Each row below holds a small network's activations on one input, seen along a few directions.
In each table, some parts of the input vary, and every possible input appears once, in random order.
A made-up example of a description, with smaller parts first: values(2) and (point or ring(11) or (line(4) and ring(5))).
Shared parts are said once, and a part with two or three values counts as separate values.

Other details of the inputs vary at random and push rows far along two fixed directions, the same in every table; ignore that.

Table:
r1: [-8,8,-10,9,-21,-24,-4,10,3,-20,7,11,-28,8]
r2: [-25,26,-19,-17,-31,-15,-8,21,12,-8,-26,-5,-21,-28]
r3: [49,-83,11,41,1,-30,48,-72,-49,25,-30,-80,0,1]
r4: [-18,14,-17,-16,-38,9,-19,8,6,-17,-3,17,-13,-29]
r5: [69,14,10,-58,72,76,22,9,23,73,15,-14,67,-9]
r6: [-5,5,-16,8,-33,-12,-6,3,-4,-23,11,16,-24,5]
r7: [-2,-35,6,63,-27,-67,-3,-25,-26,-43,15,-1,-44,50]
r8: [-42,3,7,22,3,-18,-7,1,-5,-27,-2,10,-11,12]
r9: [-3,-37,-12,49,-65,-58,1,-34,-39,-47,-8,-12,-59,9]
r10: [-17,3,-1,18,-11,-26,-10,17,5,-16,6,10,-17,21]
r11: [37,-28,18,-4,55,36,32,-23,-4,59,-16,-43,44,-7]
r12: [46,-25,-5,-28,22,28,37,-28,-8,58,-31,-57,29,-38]
r13: [-37,67,-7,-38,32,29,-19,52,43,17,-1,38,26,-7]
r14: [24,-38,6,56,-38,-52,-10,-26,-34,-53,37,15,-47,45]
r15: [-22,-41,26,67,-9,-56,-5,-28,-36,-53,16,7,-35,52]
r16: [-24,22,8,5,14,-8,-8,27,12,-9,8,29,3,20]
r17: [-35,54,-30,-64,-27,44,-24,38,34,6,-27,20,7,-60]
r18: [10,-3,1,6,-21,-1,-25,1,-4,-33,33,38,-19,13]
r19: [-12,61,-11,-54,14,30,-17,61,42,17,17,43,20,-8]
r20: [-50,4,6,19,-8,-24,-12,1,-6,-24,-12,0,-10,-5]
r21: [66,-40,12,-25,25,56,24,-38,-13,47,11,-21,41,-13]
r22: [-36,5,11,22,11,-17,-15,-2,-3,-26,7,17,-10,23]
r23: [-26,61,-30,-56,-16,35,-19,49,35,13,-5,25,17,-42]
r24: [47,-44,7,3,32,13,42,-36,-15,46,-12,-52,33,-1]
r25: [46,9,-12,-67,34,77,28,-3,21,75,-15,-32,62,-50]
r26: [-10,60,-17,-55,2,42,-19,54,36,13,21,49,23,-10]
r27: [10,-39,13,64,-18,-68,-6,-16,-27,-49,27,8,-38,56]
r28: [-24,24,19,7,33,7,-20,22,8,-24,21,35,7,33]
r29: [28,-32,12,58,-34,-45,-8,-26,-34,-54,42,19,-48,57]
r30: [61,-37,32,15,65,26,33,-35,-16,38,7,-31,39,27]
r31: [-11,-37,5,60,-40,-73,5,-25,-24,-44,-1,-14,-48,31]
r32: [-57,22,-1,-3,-1,-9,-11,13,3,-12,-25,4,-4,-18]
r33: [-27,7,-8,14,-25,-35,-6,12,1,-17,-9,-2,-14,-1]
r34: [-47,29,-7,-2,-14,-17,-6,20,10,-6,-36,-5,-10,-23]
r35: [-8,-1,-11,4,-36,-1,-13,-4,-4,-29,10,23,-26,-3]
r36: [36,-41,18,9,38,14,42,-43,-13,47,-25,-57,32,-13]
r37: [-9,11,-8,-12,-25,18,-23,12,9,-15,13,30,-16,-7]
r38: [-40,11,-3,18,-16,-32,-3,6,-4,-16,-26,-1,-21,-7]
r39: [79,-33,19,-20,37,62,20,-38,-12,41,23,-15,40,0]
r40: [-19,60,-16,-51,10,32,-20,60,45,19,6,32,12,-18]
r41: [-25,63,-1,-37,41,29,-22,61,42,10,11,46,32,-1]
r42: [-22,15,-21,-21,-39,9,-17,7,4,-16,-14,17,-19,-32]
r43: [-14,7,-11,7,-32,-30,-7,9,0,-18,-4,-1,-26,-8]
r44: [10,6,1,11,-6,-24,-15,16,3,-24,29,26,-20,24]
r45: [57,13,12,-52,79,72,24,13,24,73,9,-15,78,-1]
r46: [-45,3,9,19,-2,-22,-8,-1,-1,-26,-9,3,-13,3]
r47: [60,-84,1,32,-24,-15,43,-81,-53,18,-30,-82,-10,-15]
r48: [-40,1,13,24,6,-15,-16,6,-3,-24,2,13,-13,18]
r49: [65,-50,8,-7,16,41,22,-57,-21,37,6,-31,24,-9]
r50: [-23,1,17,23,20,-17,-18,8,-4,-33,18,25,-4,29]
r51: [-60,22,-1,-4,-8,-10,-12,12,5,-13,-33,-6,-5,-24]
r52: [-3,25,-15,-11,-18,5,-17,15,10,-11,19,29,-10,6]
r53: [-50,66,-12,-40,13,22,-15,54,39,18,-20,20,26,-35]
r54: [-33,25,-2,5,6,-9,-4,22,13,-9,-6,17,-4,4]
r55: [-7,20,-13,-9,-22,7,-17,22,11,-10,14,24,-13,1]
r56: [68,-94,14,35,-15,-1,37,-89,-47,11,-7,-60,-8,-6]
r57: [66,-41,9,-2,32,18,32,-43,-15,47,3,-44,23,2]
r58: [-14,24,-12,-12,-18,-12,-7,21,19,-9,-2,9,-17,-10]
r59: [53,-31,14,-14,48,29,35,-18,-5,56,2,-35,51,6]
r60: [-36,24,-16,-10,-24,-20,-6,23,12,-6,-30,-8,-9,-20]
Description of these inputs: line(6) and line(10).
Changing only the line(10) part turns r7 into r31. The same change can be made to r13. Which row results? -> r36
Changing only the line(10) part turns r16 into r38. The same change can be made to r19. Which row results? -> r12
Which other rows does r8 become when the line(10) part takes its other values? List them by row number. -> r15, r20, r22, r28, r32, r46, r48, r50, r51

Table:
r61: [21,-26,13,20,2,-13,3,-18,-13,-7,5,-11,-11,11]
r62: [-15,21,-9,-18,-8,3,-12,21,16,-1,-2,11,0,-15]
r63: [10,-22,4,13,-9,-16,4,-17,-11,-6,-4,-15,-14,-1]
r64: [-13,23,-2,-13,5,13,-9,18,17,-1,8,23,1,2]
r65: [7,6,3,4,3,-3,-2,4,2,-4,5,5,-8,10]
r66: [10,-24,7,18,-2,-7,2,-21,-16,-8,8,-6,-3,11]
r67: [-20,1,5,12,8,-8,3,3,2,0,-6,0,0,8]
r68: [3,-14,7,12,0,-5,-3,-14,-10,-13,7,1,-7,10]
r69: [13,-12,7,4,6,-3,1,-6,-3,-1,7,-4,-2,4]
r70: [-26,30,-3,-11,11,-3,-5,28,17,3,-7,9,7,1]
r71: [7,-14,2,9,-1,0,5,-8,-6,3,8,1,3,12]
r72: [-14,28,-6,-15,-3,8,-9,18,11,-3,-8,13,-2,-13]
r73: [-16,25,-6,-15,-1,15,-8,17,16,4,-7,14,-3,-11]
r74: [-8,1,1,2,-6,0,-6,-4,-4,-8,-7,-1,-9,-7]
r75: [-18,23,-11,-17,-6,13,-7,18,16,5,-2,14,2,-12]
r76: [86,-23,10,-64,87,99,53,-31,4,114,-15,-62,102,-42]
r77: [12,-21,12,19,2,-6,1,-21,-15,-11,4,-7,-8,11]
r78: [-7,29,-1,-15,8,13,-10,21,13,-2,4,20,5,-2]
r79: [-14,27,-8,-20,-2,10,-7,18,13,-1,-6,13,2,-14]
r80: [9,-27,6,17,-5,-9,2,-19,-17,-9,8,-5,-1,13]
r81: [16,-15,2,14,-5,-11,8,-17,-11,0,-8,-17,-13,3]
r82: [15,-22,4,17,-4,-12,8,-16,-18,-6,8,-5,0,14]
r83: [-14,18,-10,-21,-9,6,-9,24,16,3,-2,10,7,-16]
r84: [-1,3,-1,0,2,6,-1,2,5,3,9,10,2,6]
r85: [16,-21,-2,17,-11,-16,11,-21,-13,0,-3,-20,-10,5]
r86: [7,-20,2,14,-7,-5,9,-21,-10,0,-5,-12,-12,2]
r87: [-18,20,-11,-17,-9,13,-5,19,15,5,-2,14,6,-10]
r88: [8,-17,3,10,-6,-13,-1,-3,-7,-7,10,0,-3,9]
r89: [-10,18,-10,-17,-7,8,-2,15,8,3,-4,7,10,-12]
r90: [3,-2,1,2,-1,-6,-6,5,2,-5,10,6,-2,4]
r91: [-22,2,5,7,10,-6,-2,3,-1,-5,-8,-2,5,1]
r92: [5,-12,4,11,-9,-14,-2,-9,-7,-8,-6,-8,-16,-3]
r93: [-21,17,2,-10,15,-2,-6,22,15,5,-7,3,11,-6]
r94: [13,-20,-4,12,-13,-14,11,-14,-12,1,-3,-17,-5,5]
r95: [-29,29,-1,-9,12,-1,-6,25,13,-1,-8,12,11,-3]
r96: [20,-26,3,19,-5,-16,10,-16,-17,-2,9,-11,-5,19]
r97: [8,-18,0,16,-12,-14,8,-20,-16,-6,-3,-13,-8,1]
r98: [-8,27,-8,-15,2,6,-9,25,16,1,9,18,4,2]
r99: [4,-29,2,16,-15,-11,7,-23,-20,-7,-3,-16,-5,1]
r100: [-19,14,-4,-10,-8,4,-10,8,5,-9,-4,9,-6,-10]
r101: [17,-23,12,23,3,-4,8,-23,-13,-2,5,-8,-10,15]
r102: [-21,21,-9,-17,-7,11,-12,15,10,-3,-3,12,3,-15]
r103: [8,-8,5,12,0,-8,2,-10,-10,-10,7,1,-7,11]
r104: [-12,27,-11,-17,-5,4,-7,20,16,0,-4,11,-4,-8]
r105: [5,5,0,2,1,-4,-1,4,2,-4,8,5,-7,11]
Changing only one part turns r77 into r61. The same change can be made to r80. Which row results? -> r88
Changing only one part turns r95 into r93. The same change can be made to r103. Which row results? -> r69
Describe the family of inputs behind these rows. -> values(5) and (point or (values(2) and line(4)))
Which other rows does r92 become when the values(5) part takes its other values? List them by row number. -> r72, r73, r74, r81
Which other rows does r86 become when the values(2) part takes its other values? List them by row number. -> r64
Which other rows does r78 become when the line(4) part takes its other values? List them by row number. -> r76, r82, r103
